These are the activations of a small neural network, seen along a few directions. Each row is one input.
In each table, some parts of the input vary, and every possible input appears once, in random order.
A made-up example of a description, with smaller parts first: one of 6 places along a line, together with either a single point or one of 9 places around a ring or (one of 2 separate values, together with one of 5 places around a ring).
Shared parts are said once, and a part with two or three values counts as separate values.

Other details of the inputs shift rows strongly along two fixed directions, in all tables alike. That doesn't count.
To show where, the next rows are all for the same input, with only those details redrawn:
[  9   4   4  18   6  10  23   9 -15   8 -15  -5  30  -1   0   3  -3]
[  6  -2   2  -4   1  -1  12 -12 -13   2  -3   6  20   4  -5  12  -6]
[  2  16   1  26  -3  10   6  18   2  13  -1 -14  18 -15   0 -13   7]
[ 11  -5   4   4   8   5  27  -5 -22   2 -18   4  33   8  -2  15 -10]
[ -8   6  -3 -21 -17 -16 -27 -27  14   3  34   7 -10  -9 -11   0   5]
[-12  18  -4  -7 -23 -12 -37 -11  27  10  42  -5 -18 -23  -9 -17  15]
[  4 -15   1 -36  -3 -15   3 -43 -16  -7   8  23  11  15 -11  28 -12]
[ -6   8  -2 -12 -15 -11 -21 -18  12   5  28   3  -5 -10  -9  -3   6]

Table:
r1: [ 24 -12  -4   8  14  13  11  10 -16  -1 -23   3  29  10   2   4 -10]
r2: [ -8   5  -1 -18  -8  -4 -12   8   2  -9  15  -5 -11   6   3  10  -7]
r3: [  8   7   0  15  13  18  -1  25   8   8  -7  -9 -10 -14   6  -1   6]
r4: [ -4 -35  -3 -39  11 -21  -4 -36  -4  -9 -13  27  -1  13 -11  17 -12]
r5: [  8  10   9  15   1   4   8  18   7   7  -5 -16  -1   3   1   7  -1]
r6: [  6 -10   5 -20   3   2  16  -8  -8   0  -6  11  -8   5   2  30 -12]
r7: [ -7 -11 -17 -15  -7 -13 -35 -23  26   0  19  13 -21 -12  -6  -2   1]
r8: [  2  10   8  22  -7   7   2  39   8  18  -9 -20  13 -15  -1 -31   9]
r9: [-27   3  -4 -11 -25 -21 -38  -3  42  15  28  -2 -33 -28 -10 -27  13]
r10: [ -7  13  -2   6  17   7  -7  15  -4  -8   1 -13   2   0   3   5   5]
r11: [-11  10 -10  35  16  18   3  43  10   2 -19 -21  -3 -13  12  -7   2]
r12: [ -2  -7  -3  39 -13  13  44  -3 -25 -19 -29  16   3  14  17 -20   6]
r13: [  5 -18   6 -19  15 -14  -3 -18  -4  -2 -10   4   8  15  -7   0  -5]
r14: [ 13   2  -4  20  11   5  -4   8   5   7  -6 -12  11   0   2 -11  -1]
r15: [ 18  -5   5   4  19   5   8   5  -6  -3 -17  -5   6  17  -1  18  -6]
r16: [  4 -26  -5 -34   9 -10  -5 -30  -1 -14  -7  25 -13  16  -9  40 -12]
r17: [ 11  -5   5 -16  16   1   0 -13 -11 -10  -5  10   5  13  -9  28  -1]
r18: [ 19  -8   3  -9  10   7  -1   6  -7  -8 -10   5   5  14  -3  19  -5]
r19: [-11  13   0  16   7  15  15  33  -1   6  -7 -18  -7 -12  17   0  -4]
r20: [ 10   8  -2  22 -10  11   1  26   5  13  -3 -13  14 -10   3 -15   0]
r21: [-16 -10   2 -45 -15 -25 -24 -31  15   7  26  15 -28 -11  -9  -5   0]
r22: [ -5 -20  -6 -43  18  -7  -2 -28 -17 -18   1  19 -15  18   5  36 -17]
r23: [ -6  11   5  11   7   1 -19  15  14  11   4 -14   4 -19  -8 -30  21]
r24: [ -1   1  -5  -2  -7   1  -2  -2   7  13   9   2  -7 -16   5  -5  -4]
r25: [  8   1   4  38 -10   9  44  -6 -29 -20 -19   6   7  27  16 -24   6]
r26: [ -2  15  -2  24  18   9  -3  31   4  -2  -6 -27  -1   3  10  -6   1]
r27: [ 10   4  -7  27  14  20   5  23   2  15 -13  -9   8 -19  11 -16   2]
r28: [-10   1   1  -4 -27  -9   5 -42 -17 -28  23  28 -17  19   2 -17  18]
r29: [ 13   8   7  12  -4  12   8  30   1   5  -8 -11   5  -1   1   6  -1]
r30: [ 11 -13   1 -12   2  -9  14 -22 -12   0  -7   7  15  19  -2  18 -18]
r31: [  3  -9   1 -25  -3 -11   3 -32 -13  -3   6  16  13  10  -9  21  -9]
r32: [  0   1   5   5  14   2  28  12 -19  -7 -20 -13  13  22  10  21 -18]
r33: [  8  -4  11 -17   5  -2  16 -12 -15  -6  -6  10  10  15  -8  35  -7]
r34: [  8  12  -3  27  11  14  -5  17   3   9  -4 -13  18 -14   0 -16  11]
r35: [-23  16   4 -18 -23 -21 -43 -10  32  13  42  -7 -24 -25 -16 -29  23]
r36: [ -6   0  -2  -1 -10  -2  -4   6  19   4   2   1 -19  -8  -3  13  -1]
r37: [  4  15   2  52 -23  22  24  24 -13 -14  -6  -3   0   4  16 -49  19]
r38: [ -7  11   8  13  -7  -8  -8  16  19  18   4 -21  -2 -11  -3 -29   8]
r39: [-15  -4  -5   0   3   1  13  11  -1  -6 -11  -3  -6   3   8  19 -12]
r40: [-17  10 -13   9 -26  -8 -33   2  40  15  28  -5 -26 -30  -2 -21   8]
r41: [  2 -18  -5 -43  11  -9 -10 -21 -17 -25   2  16  -4  29  -2  34 -17]
r42: [ -6   1   5 -12  12   0  22  -1 -24 -13 -10   0  14  17   2  30 -12]
r43: [ -9   5  -2 -19 -15 -14 -56   1  36   7  34  -5 -26 -20 -12 -35  20]
r44: [ -2   6  -1  33 -15  17  33   0 -19 -13  -9  11 -10   4  20 -33  13]
r45: [  4 -12   4  -1  21   6  12   8  -9   8 -24   1  11  -6   3  -9  -1]
Changing only one part turns r31 into r40. The same change can be made to r23. Which row results?
Answer: r4
Changing only one part turns r5 into r6. The same change can be made to r25. Which row results?
Answer: r44
What do these inputs look like to the network?
Answer: one of 5 separate values, together with either a single point or (one of 2 separate values, together with one of 4 places along a line)
Change only the choice among 2 separate values in r45. List by row number the other rows that result.
Answer: r21
Change only the choice among 2 separate values in r17. List by row number the other rows that result.
Answer: r33
Change only the choice among 5 separate values in r14. List by row number the other rows that result.
Answer: r1, r7, r27, r34

Table:
r46: [ 23 -24   0 -18  18  -1  32 -23 -34 -17 -28  22  30  39   0  47 -29]
r47: [-16  -2  -4 -17   0 -11 -14  -5  13   6   7  -1 -13 -12  -5  13  -6]
r48: [  2  20   3  39   3  15  -7  50  24  34 -11 -31  18 -37  -1 -36  14]
r49: [  5  31  -4  48  12  27  -4  48   9  10  -1 -28   7 -25   9 -24  17]
r50: [ -4  -8  -3 -18 -19  -8 -15 -15   8  -9  17  17 -32   0   1  -7   6]
r51: [ -6 -11  -9 -13 -15 -16 -20 -27  13 -12  16  17 -22   9  -1  -7   2]
r52: [ 19  -7   6  38  10  19  46  15 -25   9 -43   3  39   1   6 -15  -2]
r53: [ 20 -11   2  -7   4   2  14 -14 -18   4  -8  10  27  10  -7  20  -8]
r54: [-15   8   5 -34 -27 -19 -35 -20  18  -9  40   5 -40   1  -8  -6  10]
r55: [  0  31   2  33 -13  17 -21  42  31  13  21 -24 -22 -26   5 -24  19]
r56: [ 14 -15   1  16  28   9  28  23 -15   5 -43 -11  30  14   4  15 -19]
r57: [ -8  -8   4 -20   0  -9  25 -25 -25 -12  -7  13   9  22   0  25 -15]
r58: [ -4  24  -2  40  19  21 -12  54  18  21 -10 -36   4 -32   9 -30  16]
r59: [-11  -2  -1 -38 -10 -20 -41 -13  31   3  32   3 -42 -10 -10   5   6]
r60: [ -3 -11   1 -28  -8 -21  -6 -31  -5 -18  10  10  -5  26  -6  12  -8]
r61: [-14  12  -9 -16 -19 -10 -28 -18  21   0  37   3 -26 -13  -3  11   3]
r62: [  1  -9   7 -11  17  -1  19 -13 -30 -17 -13   7  18  24   2  14  -6]
r63: [ 15  -8  14  12   9   5  39   1 -31   3 -29  -1  42  16  -2   2  -7]
r64: [ -4  -5  -6   1   6   4   0 -12  -6 -11  -2  12  -6   2   2 -10   7]
r65: [-15  -4  -8  -5 -14  -5  -1 -18   6  -5  15  12 -18  -7   6  -6   1]
Changing only one part turns r64 into r50. The same change can be made to r58. Which row results?
Answer: r59
What do these inputs look like to the network?
Answer: one of 4 places along a line, together with one of 5 separate values
Change only the choice among 5 separate values in r63. List by row number the other rows that result.
Answer: r54, r57, r60, r62
Change only the choice among 5 separate values in r55. List by row number the other rows that result.
Answer: r46, r49, r53, r61
